Each row below holds a small network's activations on one input, seen along a few directions.
In each table, some parts of the input vary, and every possible input appears once, in random order.
A made-up example of a description, with smaller parts first: one of 6 places along a line, together with either a single point or one of 11 places around a ring or (one of 2 separate values, together with one of 8 places around a ring).
Shared parts are said once, and a part with two or three values counts as separate values.
(in the rows, 128 means zero)

Other details of the inputs shift rows strongly along two fixed directions, in all tables alike. That doesn't count.

A family of inputs:
r1: [125 137 122 135 112 169 177 150 156 144 118]
r2: [176  91 172 151 179  74  46 111 102 107 122]
r3: [178 166 178 113 195  88 144 161 119 128 133]
r4: [ 98 146 130 113 105 167 163 152 139 147 138]
r5: [148 182 152  94 200  84 129 128 131 155 162]
r6: [102  71  74 143  96 131  75  99 107 108 138]
r7: [129 149 123 105 100 174 161 156 137 129 123]
r8: [ 94  82 106 144  88 148  59 100 128 123 137]
r9: [115 138 121 129 105 163 184 149 110 144 132]
r10: [131  81 122 167  75 158  67 121 119 108 118]
r11: [121 136  90 105 122 161 171 130 166 136 133]
r12: [148 129 144 165 173  78  36 105  74 141 119]
r13: [107  71 125 178  90 139  90 108 117  82 115]
r14: [ 98  86  92 156  89 148  69 107  96 122 115]
r15: [131  70 123 168  80 151  73 127 119  99 118]
r16: [160 163 182 118 205  81 162 126 117 119 131]
r17: [143 101 175 169 177  66  43 120 104 125 136]
r18: [151 175 177  95 162  45 143 133 135 169 131]
r19: [113 147 103 115 118 168 165 145 159 143 113]
r20: [170 174 159 105 172  49 148 129 151 167 106]
r21: [115 103 128 113 120 152 199 145 112 126 132]
r22: [103 162 114 113 108 165 170 131 137 118 121]
r23: [167 161 168 131 209  84 151 153 139 144 122]
r24: [182 178 170  87 157  52 141 137 132 152 117]
r25: [129 146 109  88 105 170 160 140 143 126 134]
r26: [115 142 134 136 106 159 189 141 134 111 127]
r27: [105 128 142 127 107 158 178 159 140 138 144]
r28: [ 94 148 121 104 108 164 160 149 142 145 138]
r29: [107 147  95  99 115 148 177 122 148 104 145]
r30: [125 103 129 120 128 158 192 146 158 126 118]
r31: [158 116 117 150 191  64  33  94 134 124 129]
r32: [110  69 105 147  55 101  88  97 107 130 103]
r33: [103  81  87 148  90 146  71  95  98 121 125]
r34: [106  76  79 147  93 140  74  92 103 116 135]
r35: [128 136  96  83 111 155 164 144 151 113 147]
r36: [106 104 147 110 118 154 187 150 142 128 144]
r37: [115 152 132 134 102 165 183 136 134 120 126]
r38: [157 196 144 103 200  84 140 110 126 129 145]
r39: [158 129 145 172 181  83  30 106 119 141 105]
r40: [115 144 126 103  74 118 190 121 148 126 110]
r41: [103  99 112 170  83 153  71  97 116 100 109]
r42: [ 98 132 103  91 115 148 166 140 153 130 161]
r43: [101  77 129 174  80 150  69 117 121 125 132]
r44: [170 196 157  97 191  99 122 147 121 144 128]
r45: [113  81  88 155  98 152  64  96 144 121 112]
r46: [108 157 109 104 110 163 172 118 140 117 132]
r47: [178 185 144  87 195  91 127 132 129 138 148]
r48: [124 127 123 137 117 162 184 156 156 136 118]
r49: [152 101 157 173 180  64  55 116  75 123 124]
r50: [114 127 123 130 109 156 190 155 111 136 132]
Description of these inputs: one of 5 separate values, together with either a single point or one of 9 places along a line.
Question: Changing only the choice among 5 separate values turns r42 into r31. The same change can be made to r5. Which row results?
Answer: r11
Question: Changing only the choice among 5 separate values turns r10 into r43. The same change can be made to r2. Which row results?
Answer: r36
Question: Change only the choice among 5 separate values in r33. List by row number the other rows that result.
Answer: r8, r25, r45, r46
Question: Which other rows agree with r9 in the choice among 5 separate values? List them by row number.
Answer: r6, r12, r14, r21, r32, r33, r34, r49, r50
Question: Change only the choice among 5 separate values in r32. List by row number the other rows that result.
Answer: r18, r20, r24, r40
Question: Change only the place on the line of 9 in r46. List by row number the other rows that result.
Answer: r13, r16, r22, r26, r29, r37, r38, r41

A family of inputs:
r51: [128 140 138 122 141 124 162 136 120 133 133]
r52: [130 165 118 110 138 130 144 125 137 136 128]
r53: [138 139 142 115 137 123 156 139 138 130 127]
r54: [131 157 114 107 143 126 149 122 137 130 132]
r55: [128 149 138 125 145 137 152 143 125 138 131]
r56: [129 141 134 122 150 133 157 140 125 131 134]
r57: [131 146 143 123 131 120 157 141 129 140 123]
r58: [150 109 154 163 162  75  47 102  94 119 126]
r59: [131 143 138 118 146 135 154 142 125 127 136]
r60: [136 144 143 117 130 120 157 142 127 134 126]
r61: [ 78  63  86 145  20 205 148 130 152 111 111]
r62: [ 71  67  64 120  25 203 138 120 149 109 132]
r63: [113  93 120 148  90 146 109 121 114 115 124]
r64: [135 163 118 104 137 130 144 127 134 130 131]
r65: [146 115 154 170 161  77  45 103  94 129 121]
r66: [136 137 138 119 140 122 159 137 139 134 125]
r67: [131  90 133 162 124  99  73 106 113 117 117]
r68: [133  92 137 157 121 100  70 108 113 114 119]
r69: [139 145 138 119 142 135 149 145 137 132 131]
r70: [133 159 118 103 140 127 146 124 136 126 134]
r71: [134 147 138 125 143 135 150 144 139 138 128]
r72: [137 141 137 118 145 132 152 143 139 128 134]
r73: [139  95 137 157 122 108  64 111 120 118 115]
r74: [135 140 134 122 148 131 155 141 140 132 132]
r75: [105  95  94 130  97 140 100 110 132 124 132]
r76: [129 153 121  98 136 126 141 134 133 143 140]
r77: [124 155 120 104 137 125 142 133 135 149 137]
r78: [132  99 133 161 131 120  61 113 106 115 124]
Question: Describe the family of inputs behind these rows.
Answer: one of 4 places along a line, together with either one of 2 separate values or one of 5 places around a ring
Question: Changing only the place on the line of 4 turns r63 into r65. The same change can be made to r69. Which row results?
Answer: r71
Question: Which other rows agree with r51 in the place on the line of 4? List them by row number.
Answer: r54, r56, r66, r67, r74, r75

A family of inputs:
r79: [143 174 166  91 143 134 187 161 162 129 129]
r80: [ 87  99  97 162  87 177 123 106 114 115 113]
r81: [124 102 123 116 129 137 173 140 154 118 121]
r82: [124 134 125 143 114 145 172 128 148 134 107]
r83: [ 95  73  95 140 108 170 129 113 117 105 138]
r84: [121 169 139 102 168 151 188 163 120 168 145]
r85: [ 80  85 108 136  73 145 128 108 101 126 132]
r86: [165 106 144 174 159  79   5 116  95 132 124]
r87: [162 154 141  91 156 130 203 153 147 126 136]
r88: [119  74  90 139  82 163 121 125 130  89 132]
r89: [126 193 103  51 131 101 179 121 150 161 143]
r90: [131 131 144 122 104 155 152 140 155 117 133]
r91: [147 111 155 153 153  58  21  84  63 124 129]
r92: [169 115 157 178 156  68  18  92 110 112  86]
r93: [105  92 106 139  83 187 103 135 108 127 130]
r94: [135 193  98  63 153 136 162 145 163 174 143]
r95: [174 187 184 123 227   6 108 121  94 162 141]
r96: [175 195 191 136 248  38  94 129 120 146 150]
r97: [191 198 183 122 244  56  80 147  90 161 140]
r98: [133 167 160 109 154 131 197 152 163 143 142]
r99: [135 175 146 114 152 125 204 148 154 146 103]
r100: [ 98 129 122 115 104 125 168 132 113 137 138]
r101: [165 135 178 146 185  23  76 102 103 152 125]
r102: [106  88 105 134  50 136 119 119 113 112 127]
r103: [169  96 161 167 159  74   4 117 110 134 104]
r104: [130 108 158 177 180  86  13  87  96 118 140]
r105: [148 167 155  86 122 106 204 148 131 148 131]
r106: [119 172  76  96 114 147 142 107 161 138 118]
r107: [108  75 119 127  43 135 121 120 130 113 106]
r108: [157 152 144  83 156 127 200 158 151 122 125]
r109: [ 93  75 125 150  76 160 115 124 162 108 117]
r110: [141 158 148 109 155 134 195 168 150 171 132]
r111: [160 115  98 128 184  62   4  68 128 118 134]
r112: [107 148 113 139 123 154 165 132 126 128 119]
r113: [148 194 133 110 144 135 195 151 132 133 122]
r114: [111  80  97 130  97 176 121 117 111  93 136]
r115: [ 99  99  93 168  80 158 125 115 132 114 110]
r116: [124 171 136 105 164 144 187 171 128 164 144]
r117: [ 99  80  98 157  82 164 111 139 132 135 128]
r118: [ 93 113  73 111  75 166  87  97 171 115 139]
r119: [112  57 101 149  90 156 133 117 147 106 124]
r120: [ 97  98 112 143  74 179 103 126 130  94 138]
r121: [ 93  69 119 137  58 126 128 117 135 125 108]
r122: [ 97  72  90 145 102 163 125 120 124  99 136]
r123: [154  85 132 176 183  63  30  94 104 108 132]
r124: [129 186 154  91 156 154 183 151 127 130 153]
r125: [145 166 129  87 165 140 196 156 124 119 148]
r126: [157 167 151  99 144 140 187 171 144 160 130]
r127: [105 111 101 150  81 181 117 110 108 106 111]
r128: [107 111  97 154  75 174 113 118 116 101 110]
r129: [157 185 146 110 141 135 200 147 144 138 112]
r130: [103  69 114 150  79 161 112 140 148 137 108]
r131: [131 180 143  82 131 115 196 151 109 141 143]
r132: [105  94 111 147  67 170 106 127 140  96 136]
r133: [132 110 155 180 176  79  12  96 104 113 138]
Question: Changing only one part turns r91 into r114. The same change can be made to r101. Which row results?
Answer: r119
Question: Describe the family of inputs behind these rows.
Answer: one of 5 separate values, together with either a single point or (one of 2 separate values, together with one of 5 places along a line)
Question: Which other rows agree with r132 in the choice among 5 separate values? List them by row number.
Answer: r79, r90, r96, r98, r104, r109, r118, r120, r124, r133
Question: Change only the choice among 2 separate values in r91. List by row number the other rows that result.
Answer: r85
Question: A walk changes only the place on the line of 5. It starts at r127 and steps to r128. List the rest of the walk in order.
Answer: r113, r129, r92

A family of inputs:
r134: [154 116 149 161 146 115  83 123 120 116 120]
r135: [140 174 154  86 155 126 220 166 159 162 129]
r136: [101 134 101 131 103 172 113 123 126 128 133]
r137: [134 136 121 141 128  88  49  96 117 138 122]
r138: [100  99 122 143 110 161 133 135 123 129 138]
r139: [119 108 129 163 131 133  93 111 105 106 124]
r140: [ 91  98 109 135  68 198 166 138 127 106 133]
r141: [139  99 140 150 110 117  92 113 131 115 110]
r142: [133 115 120 135 166 115  76 106 119 110 146]
r143: [136 113 133 157 144  91  74  99  90 117 119]
r144: [147 110 123 127 151  97  77 102 145 116 125]
r145: [118 137 101 131 101 172 123 134 148 132 121]
r146: [146 184 145 109 163 141 214 162 144 135 126]
r147: [155 216 145  90 196  87 143 134 110 166 139]
r148: [168 206 156 101 194  81 123 130 140 161 122]
r149: [170 173 173 125 212  87 139 153 131 158 135]
r150: [ 95  96 101 123  55 181 170 132 120 114 128]
r151: [141 188 152  82 141 117 225 156 137 146 138]
r152: [132 106 149 160 153 107  63 120  98 119 132]
r153: [130 107 137 145 144  96  86 116 100 141 132]
r154: [ 87  88 101 124  52 166 168 136 145 132 129]
r155: [ 93  94  76 103  62 167 162 120 157 109 138]
r156: [124 162 139  80 113 158 240 175 163 145 125]
r157: [100  97 103 132  58 178 171 129 154 109 105]
r158: [159 170 164 116 182 112 161 164 134 144 132]
r159: [123  98 133 143 105 103  90 119 118 124 124]
r160: [135 104 141 149 140  90  66 114  91 127 127]
r161: [124 108  97 121 118 163 135 130 156 110 135]
r162: [123  99 100 125 129 117  85 100 116 112 140]
r163: [124 107 125 152 108 103  98 104 116 114 115]
Question: Changing only one part turns r140 into r151. The same change can be made to r139. Which row results?
Answer: r163
Question: Describe the family of inputs behind these rows.
Answer: one of 5 places around a ring, together with either one of 2 separate values or one of 4 places along a line
Question: Which other rows agree with r148 in the place on the ring of 5? List them by row number.
Answer: r135, r141, r144, r156, r157
